These are the activations of a small neural network, seen along a few directions. Each row is one input.
Each table varies a few parts of the input and shows all the possible inputs, shuffled.
A made-up example of a description, with smaller parts first: one of 2 separate values, together with either a single point or one of 11 places around a ring or (one of 5 places around a ring, together with one of 6 places along a line).
Shared parts are said once, and a part with two or three values counts as separate values.
In the rows, 128 means zero.

Other details of the inputs vary at random and push rows far along three fixed directions, the same in every table; ignore that.
To show where, the next rows are all for the same input, with only those details redrawn:
[133 121 181 134 141 133 140 108 104 107  85]
[163 167  67 165 145 102  67 127 107 154 135]
[135 118 173 141 130 131 134  96 114  99 100]
[129 100 140 119 124 143 107 111 130 106 123]
[156 169 144 168 158 104 123 116  82 138  83]
[136 111 132 133 122 134 104 103 130 106 129]
[147 147 167 159 146 115 136 103  93 117  85]

A family of inputs:
row 1: [111 119 120 120 114 133 135 134 137 124 151]
row 2: [123 138 149 110 130 133 152 156 116 137 109]
row 3: [120 131 135 134 102 129 142 116 139 113 148]
row 4: [116 127 158 130 115 131 161 122 128 112 130]
row 5: [116 131 152 141 110 127 159 113 129 110 138]
row 6: [120 117 118 117 111 133 133 137 144 122 153]
row 7: [121 125 123 115 108 135 132 137 142 124 147]
row 8: [110  99 126  60 175 156 100 182 124 157  93]
row 9: [116 123 136 141 109 124 153 111 135 108 143]
row 10: [122 122 137 110 120 136 144 147 132 126 133]
row 11: [157 182 123 170 175 102 144 125  97 174  65]
row 12: [121 124 147 114 115 135 150 139 132 120 128]
row 13: [130  96 117 119 116 143  90 109 142 105 144]
row 14: [119 123 145 119 125 130 156 140 126 124 123]
row 15: [115 116 116 120 114 131 136 134 139 123 147]
row 16: [115 122 120 116 107 136 130 134 141 124 153]
row 17: [120  97  92  73 144 145  79 140 144 144 151]
row 18: [129 121 129 136 107 123 148 120 142 109 145]
row 19: [125 119 117 118 113 131 133 140 142 122 151]
row 20: [123 146 137 151 124 114 156 121 117 125 129]
row 21: [116 128 160  78 212 152 142 202  91 189  32]
row 22: [124 116 119 118 114 131 136 139 142 121 147]
row 23: [131 139 134 144 105 121 145 115 136 114 146]
row 24: [120 116 117 119 114 130 136 137 141 122 145]
row 25: [137 110 124 134 127 130 115  86 158 114 153]
row 26: [116 136 158 139 110 128 160 114 125 112 129]
row 27: [121 124 131 140 104 125 144 113 142 109 155]
row 28: [166 175  54 161 147  95  70 115 112 164 150]
row 29: [112 103 118  87 142 136  87 183 135 189 111]
row 30: [121 120 116 117 109 134 129 137 144 123 155]
row 31: [116  96  79  90 141 157  85 158 161 154 119]
row 32: [113 122 142 120 124 131 153 137 126 124 127]
row 33: [155 161  80 162 140  96  78 106 126 133 149]
row 34: [115 131 144 136 107 129 151 116 131 114 141]
row 35: [148 147 161 163 162 118 160  98 118 138  89]
Question: Describe the family of inputs behind these rows.
Answer: either a single point or (one of 2 separate values, together with one of 5 places along a line) or (one of 4 places along a line, together with one of 6 places along a line)
Question: Start at row 18 and move only the place on the line of 4, one step at a time. The first step leads to row 24. Which rows follow, in order?
Answer: row 15, row 9
Question: Which other rows does row 27 become when the place on the line of 6 takes its other values? List them by row number.
Answer: row 3, row 4, row 15, row 16, row 32

A family of inputs:
row 36: [105 149 122  84 210 133 121 177  60 161  85]
row 37: [165 176 110 184 136 105 111 114 103 119  90]
row 38: [150 133  46 135 108 122  64  97 142 107 195]
row 39: [139 153 119 197 145  94 103  94  96 153  97]
row 40: [110  62 158 133  75 150 102  51 172  86 153]
row 41: [142 130  75 157  86 103  72 129 178 143 207]
row 42: [139  61 143 120 121 143 145  53 217  85 167]
row 43: [128 126 202 146 127 133 184  67  97  60  91]
row 44: [156 190 117 182 109  94 139 139 113 134 112]
row 45: [140 122  37 147 117 119  69 101 139 101 193]
row 46: [156 114 225 152 121 114 165  84 125  68  81]
row 47: [ 76  58 161  19 140 190 121 134 135  94 140]
row 48: [146 117 207 149 154 130 203  53 157 101  84]
row 49: [113  85 135 132  54 161 157  97 163  57 177]
row 50: [135 110 199 165 127 138 184  79  98  58  85]
row 51: [118 156 149  98 159 129 125 211  99 200  79]
row 52: [153 120 217 149 118 134 176  76 104  69  92]
row 53: [114 154  45 138  96 118  97 114 145 119 224]
row 54: [107 144 105 105 197 135 178 198 122 201  73]
row 55: [161 165 108 190 144  98 113 117 103 116  92]
row 56: [136 183 103 180 130  88 157 130  88 127 134]
row 57: [ 87  56 154  40  94 195 151 178 146 102 135]
row 58: [139 147 129  91 176 140 105 195  86 164  48]
row 59: [144 112  25 159 144 127  92  86 194 134 179]
row 60: [146 119 221 138 134 112 178  71 103  68 105]
row 61: [155 123  34 147 136 130  88  83 198 140 181]
row 62: [147 163 120 198 153 101 105 107 106 136 101]
row 63: [166 187 121 175 114  97 147 136  96 138 133]
row 64: [ 84  57 170  15 140 183 118 135 138  99 145]
row 65: [112 165 143  72 182 112 145 203  74 182 114]
row 66: [110 145 149  97 150 122 123 198  90 216  75]
row 67: [164 188 125 177 109  87 136 140 115 138 116]
row 68: [161 155 140 182 143  80  95  95 104 163 109]
row 69: [157 113 221 150 126 124 176  80 106  68  97]
row 70: [ 50  60 152  34 123 179 157 164 138  99 156]
row 71: [111 115  66  47 123 146  89 204 132 164 171]
row 72: [129 154  61 128  95 107  92 114 150 127 233]
row 73: [133 143 149  95 184 136  95 186  92 188  62]
row 74: [ 60  44 161  62 107 185 137 175 165 115 126]
row 75: [119 143 134 104 185 147 100 185  87 180  53]
row 76: [132 114  54 161  97 124  44  86 155 141 172]
row 77: [134 119  74 156  78  96  69 116 169 159 203]
row 78: [125 102  74  62 118 138  77 221 155 164 152]
row 79: [167 174 106 182 140 115 122 110  85 119 106]
row 80: [ 87  53 167  25 109 166 150 174 147 105 152]
row 81: [126 154 122  89 189 131 170 195 129 212  79]
row 82: [173 176 113 177 139 111 119 110  87 123 110]
row 83: [116  92  38  65 177 173  86 164 176 178 131]
row 84: [169 181 122 161 147  92 118 102  87 126 123]
row 85: [140 193 105 173 122  96 155 127  88 129 132]
row 86: [119 141 209 144 101 122 213  92 105  75 113]
row 87: [132 128 228 132 146 111 177  62 102  72 119]
row 88: [136 128  36 162  83 123  99 135 148 113 202]
row 89: [150 188 110 187 110  98 142 139 110 130 108]
row 90: [122 131 199 157 127 130 238  78 160 108  97]
row 91: [104 150 216 138 113 121 211  83 104  79 128]
row 92: [ 70  57 154  24 141 194 123 135 133  91 136]
row 93: [112 154 107  99 189 142 176 194 124 204  71]
row 94: [147 145 137  87 176 133 102 196  89 168  52]
row 95: [ 95  74 158 137  49 143 133  76 179  98 170]
row 96: [103  85 159 137  58 150 135  90 188  81 174]
row 97: [146 114  70 152  96 113  38  87 161 149 181]
row 98: [150 128  48 147 116 106 117 114 208 155 208]
row 99: [118  73 159 134  83 157 105  64 181  69 157]
row 100: [146 178 107 193 118  90 144 143 109 127 110]
row 101: [135 186 122 195 119 101 134 130 113 150 117]
row 102: [123 165 119 200 119  87 133 119 103 165 115]
row 103: [ 98  33 183  43 131 179  99 150 166 114 120]
row 104: [138 149 137  89 161 125 144 222  78 179  91]
row 105: [ 84  97  66  78 112 156  72 192 142 193 143]
Question: The inputs of row 67 and row 94 match in every part but one. If row 95 is changed in the same way as row 67 into row 94, which row does it become?
Answer: row 40
Question: The inputs of row 100 and row 55 match in every part but one. If row 57 is changed in the same way as row 100 into row 55, which row does it become?
Answer: row 82
Question: Describe the family of inputs behind these rows.
Answer: one of 2 separate values, together with one of 5 places along a line, together with either a single point or one of 6 places along a line
Question: Start at row 70 and move only the place on the line of 6, one step at a time. The first step leads to row 56. Which rows follow, in order?
Answer: row 88, row 100, row 74, row 102
Question: Which other rows does row 43 become when the place on the line of 5 takes its other values? List them by row number.
Answer: row 38, row 45, row 60, row 84
Question: Which other rows does row 84 become when the choice among 2 separate values takes its other values? List them by row number.
Answer: row 71
Question: Which other rows does row 62 become when the place on the line of 5 takes its other values? List them by row number.
Answer: row 73, row 75, row 99, row 103

A family of inputs:
row 106: [ 95 101  55  76 108 154  82 184 126 140 179]
row 107: [127  97 218 109 164 142 125 110  93 106  55]
row 108: [112 125 101 111 122 144 111 161 116 143 118]
row 109: [106  90 184 115 154 148 168 125 142 135  86]
row 110: [139 176 118 152 118  92 134 124  84 132 159]
row 111: [114 132 155 102 129 136 129 157  99 163  98]
row 112: [127 165 116 132 145 132 134 181 100 144 102]
row 113: [122  95 141 130  65 142 128  79 155  92 168]
row 114: [131 146 117 126 174 116 155 152 100 154 114]
row 115: [155 182 116 156 122 102 139 135 106 124 149]
row 116: [115 121 163  98 134 135 133 168 128 144 116]
row 117: [110  93 135 102 110 153 131 148 123 132 113]
row 118: [121  92 182 141 107 137 157  54 176  94 149]
row 119: [100 105  85  95 124 154 112 156 157 124 142]
row 120: [138 154 113 180 153  98 130 110 137 154 128]
row 121: [142 154 112 178 134  91 127 119 133 147 119]
row 122: [159 178 114 163 121 110 128 126 122 132 127]
row 123: [161 168 123 168 117 103 125 127 124 145 129]
row 124: [128 123  83  76 127 133 102 188 125 143 176]
row 125: [131 100  81 122 100 128 113  80 179  96 226]
row 126: [161 160 109 163 146 111 133  95 129 156 124]
row 127: [104 116 185  96 147 128 156 144 130 138  93]
row 128: [131 171 130 166 117  92 115 119 107 150 142]
row 129: [152 175 106 157 132 102 130 110 128 136 120]
row 130: [107 110 193  91 145 135 161 143 127 138  81]
row 131: [164 158 108 177 118 107 131 131 121 137 120]
row 132: [122 105 166  90 132 144 158 135 133 130  90]
row 133: [155 160 115 166 146 108 128  97 134 161 126]
row 134: [134 182 115 155 114 101 131 122  87 131 152]
row 135: [132 113 144  90 124 150 136 164 130 140 109]
row 136: [119  97 167 106 124 149 150 162 132 130  93]
row 137: [126  93  68 121  88 143 104  66 201  86 237]
row 138: [123 100 212 110 165 137 123 112  96 107  65]
row 139: [124  80 129 155  89 152 149  48 196  67 166]
row 140: [117 129  71  76 123 157  84 191 143 147 161]
row 141: [105 120 157 119 130 131 134 159 103 150  97]
row 142: [149 172 107 169 122 102 141 141 104 119 142]
row 143: [109  90 191 113 132 142 178 128 137 117  73]
row 144: [126 110 151 121 137 135 162 137 128 132  80]
row 145: [137 169 129 167 113  97 113 117 106 153 137]
row 146: [107 122  83  72 132 151 100 166 150 141 146]
row 147: [165 155 116 159 154 107  83  98  86 106 118]
row 148: [122  73 183 162  98 145 177  47 182  75 133]
row 149: [108 114  83  75 149 165 103 148 156 149 153]
row 150: [119 120 119 117 137 138 140 142 138 130  99]
row 151: [118 108 124  86 147 160 131 127 151 140 121]
row 152: [101 125 154 122 132 124 132 159 105 147 106]
row 153: [140  83 227 148 120 139 141  42 123  54  86]
row 154: [ 96 126  71  73 113 157  76 177 127 151 165]
row 155: [135 158 114 177 138  87 127 120 134 145 125]
row 156: [107 119 107  83 115 152 102 156 126 144 135]
row 157: [112  81 156 145  68 141 139  84 157  85 152]
row 158: [125 176 106 175 115 113 126 126  96 126 131]
row 159: [154 169 106 175 122 110 131 132 122 128 120]
row 160: [111 114  71  61 133 143  99 173 146 143 164]
row 161: [159 159 116 164 153 115  76  95  92 107 111]
row 162: [127 135 164 108 139 131 137 170 115 155  99]
row 163: [116 100 175 140 114 130 153  64 173  99 153]
row 164: [114 107 187  92 138 141 165 138 130 135  79]
row 165: [152 166 111 164 125  92 143 141  99 121 151]
row 166: [105 108  73  86 113 136  97 175 115 138 178]
row 167: [121  79  71 141  85 146 116  67 203  74 223]
row 168: [158 148  99 179 146 113 137 105 132 152 115]
row 169: [149 173 111 149 136  85 143 121 108 129 149]
row 170: [144 162 123 179 125  93 124 136 124 140 134]
row 171: [121 121 166 120 138 131 145 170 117 145  90]
row 172: [135 103 139  92 157 137  95 132  93 107 116]
row 173: [112 122  85  96 142 134 124 170 130 140 133]
row 174: [159 132 145 131 170 127  95 120  81 134  67]
row 175: [143 163 102 162 137  87 146 125 109 127 141]
row 176: [104  99  85  99 141 168 115 142 162 132 146]
row 177: [143  89 180 144 111 144 116  43 135  47 115]
Question: The inputs of row 168 and row 114 match in every part but one. If row 144 is changed in the same way as row 168 into row 114, which row does it become?
Answer: row 175
Question: Describe the family of inputs behind these rows.
Answer: one of 8 places along a line, together with either a single point or (one of 2 separate values, together with one of 4 places along a line)
Question: Which other rows does row 157 become when the place on the line of 4 takes its other values? List them by row number.
Answer: row 136, row 143, row 148
Question: Which other rows does row 135 become when the place on the line of 4 takes its other values? List them by row number.
Answer: row 113, row 126, row 132
Question: Which other rows agree with row 129 in the place on the line of 8? List them by row number.
Answer: row 108, row 122, row 139, row 150, row 151, row 156, row 159, row 177
Question: Which other rows does row 145 become when the choice among 2 separate values takes its other values? List them by row number.
Answer: row 141
Question: Which other rows does row 172 become when the place on the line of 8 takes its other values? List them by row number.
Answer: row 107, row 138, row 147, row 153, row 161, row 174, row 177
